These are the activations of a small neural network, seen along a few directions. Each row is one input.
Each table varies a few parts of the input and shows all the possible inputs, shuffled.
Descriptions start from the smaller parts, as in this example, which fits no table here: one of 6 places along a line, together with either a single point or one of 9 places along a line or (one of 2 separate values, together with one of 8 places around a ring).
Shared parts are said once, and a part with two or three values counts as separate values.

Other details of the inputs shift rows strongly along two fixed directions, in all tables alike. That doesn't count.

A family of inputs:
row 1: 13  0  7  52  -10  -14  10  -30  -1  -4  6  18
row 2: 10  12  26  37  -4  -18  22  -29  -28  -10  3  10
row 3: 25  -4  1  30  10  -1  -31  -44  -4  15  -13  30
row 4: 4  29  -42  -28  -13  -24  -10  47  -17  -33  11  -33
row 5: -32  -8  26  -90  12  48  36  40  71  0  5  23
row 6: -13  -36  13  8  1  10  -2  5  41  10  2  3
row 7: 12  29  -50  -41  8  -16  -53  25  -25  -15  -4  -22
row 8: 11  35  -62  -39  -15  -27  -8  35  -26  -44  0  -31
row 9: -4  -38  33  19  19  40  18  -17  36  36  14  -23
row 10: -2  -5  32  35  -10  -1  16  -21  -38  21  1  8
row 11: 8  9  7  42  -14  2  6  -28  -24  22  5  -22
row 12: -41  -24  14  -36  7  52  18  43  93  28  -5  20
row 13: 9  2  -11  30  -9  -15  24  -49  3  -8  -4  27
row 14: 14  -3  25  20  26  10  -18  -35  -37  7  -15  22
row 15: -13  2  -17  -38  -9  -45  -28  56  -42  -26  -6  -28
Each input here is: one of 3 separate values, together with either a single point or one of 4 places along a line.
- Changing only the choice among 3 separate values turns row 7 into row 14. The same change can be made to row 11. Which row results? => row 10
- Which other rows agree with row 12 in the choice among 3 separate values? List them by row number. => row 1, row 3, row 6, row 13
- Start at row 9 and move only the place on the line of 4, one step at a time. The first step leads to row 11. Which rows follow, in order? => row 4, row 8

A family of inputs:
row 16: -2  -21  -43  -49  1  -27  -41  42  -3  -46  -4  1
row 17: -2  -18  45  39  -12  -14  -15  -38  -51  1  -19  -23
row 18: 0  -45  77  37  46  70  44  -28  18  63  -1  12
row 19: 2  29  -44  -53  13  -11  -20  44  -28  -25  -27  15
row 20: 11  40  14  33  -30  -68  56  -53  -38  -49  9  27
row 21: -15  17  -29  26  -60  -61  1  65  -17  -30  -13  -30
row 22: -9  -7  28  -41  3  30  4  36  5  21  -17  -19
row 23: -34  21  -53  -7  -63  -48  4  66  -7  -16  1  -18
row 24: 6  -45  39  27  52  56  27  -68  76  57  0  55
row 25: -2  -55  44  33  42  57  26  -55  54  78  26  26
row 26: 10  2  1  33  5  4  2  -21  -68  20  4  3
row 27: 0  -36  2  52  5  -14  -11  -55  -53  4  16  4
row 28: -18  30  -60  -70  -15  4  40  36  63  -43  -7  -30
row 29: -12  24  -13  -37  10  -12  -63  54  -11  -16  -5  -50
row 30: -19  -26  -20  -42  11  -33  -40  54  -17  -35  -10  -37
row 31: -32  -42  5  -58  44  40  4  16  75  -1  -7  41
row 32: 21  20  -1  88  8  -13  -21  -58  -96  14  11  -5
row 33: 6  -4  22  69  -33  -27  -17  -79  -94  6  -3  -4
row 34: 15  41  -16  -10  -47  -82  28  14  -44  -71  20  1
row 35: -19  -8  31  -7  28  64  -16  -7  42  46  26  3
row 36: 15  -15  29  41  -25  -3  -15  -59  -36  -5  -10  17
row 37: 34  9  -6  38  14  -16  -25  -52  -3  12  -17  22
row 38: 10  -16  50  45  -3  48  32  -62  -26  60  7  20
row 39: 12  36  -69  3  -46  -38  22  1  -43  -42  21  -64
row 40: 35  -13  10  74  -21  33  74  -83  23  2  24  -9
row 41: 22  29  -47  16  -40  -46  21  19  -38  -54  7  -74
row 42: -3  -8  66  42  -10  -2  90  -55  4  17  51  28
row 43: 18  19  43  53  -29  -63  55  -23  -49  -33  30  -6
row 44: 31  22  -42  -6  -13  -33  -32  23  -74  -30  -13  0
row 45: 10  14  -38  -23  -4  -31  -47  22  -19  7  2  -25
row 46: 6  -16  59  17  23  74  46  -65  36  54  -14  59
row 47: -25  -31  -8  -84  40  12  -21  82  73  15  -6  -28
row 48: 41  -19  -7  56  9  -19  -18  -56  -15  13  4  17
row 49: -37  4  -33  -36  -46  -9  16  84  67  -19  -8  6
row 50: 32  32  -34  -16  -39  -30  -33  11  -67  -28  -20  -5
row 51: 22  13  -45  -43  -3  -29  -55  42  13  -14  -6  -10
row 52: -22  7  -13  -80  38  52  -25  81  64  1  4  9
row 53: -12  -10  21  -48  31  69  -22  28  87  24  16  17
row 54: -19  43  -55  31  -60  -74  2  18  -18  -44  -33  5
row 55: 32  -10  20  52  12  -21  -27  -32  -22  25  -8  -27
row 56: -28  21  -12  -91  35  47  -38  56  79  -1  -6  15
row 57: -31  -14  35  -34  57  60  -2  53  52  29  1  -14
row 58: -23  7  9  -46  58  66  -1  30  65  17  -6  35
row 59: -27  -20  39  -24  13  41  10  -29  43  14  -21  40
- Changing only one part turns row 34 into row 43. The same change can be made to row 44. Which row results? => row 18
- Changing only one part turns row 47 into row 25. The same change can be made to row 30. Which row results? => row 27
- What is each input in this table made of? => one of 4 places along a line, together with either one of 3 separate values or one of 8 places around a ring
- Change only the choice among 3 separate values in row 34. List by row number the other rows that result. => row 40, row 49
- Which other rows agree with row 19 in the place on the line of 4? List them by row number. => row 20, row 24, row 28, row 31, row 37, row 46, row 54, row 56, row 58, row 59
- Change only the choice among 3 separate values in row 39. List by row number the other rows that result. => row 23, row 42
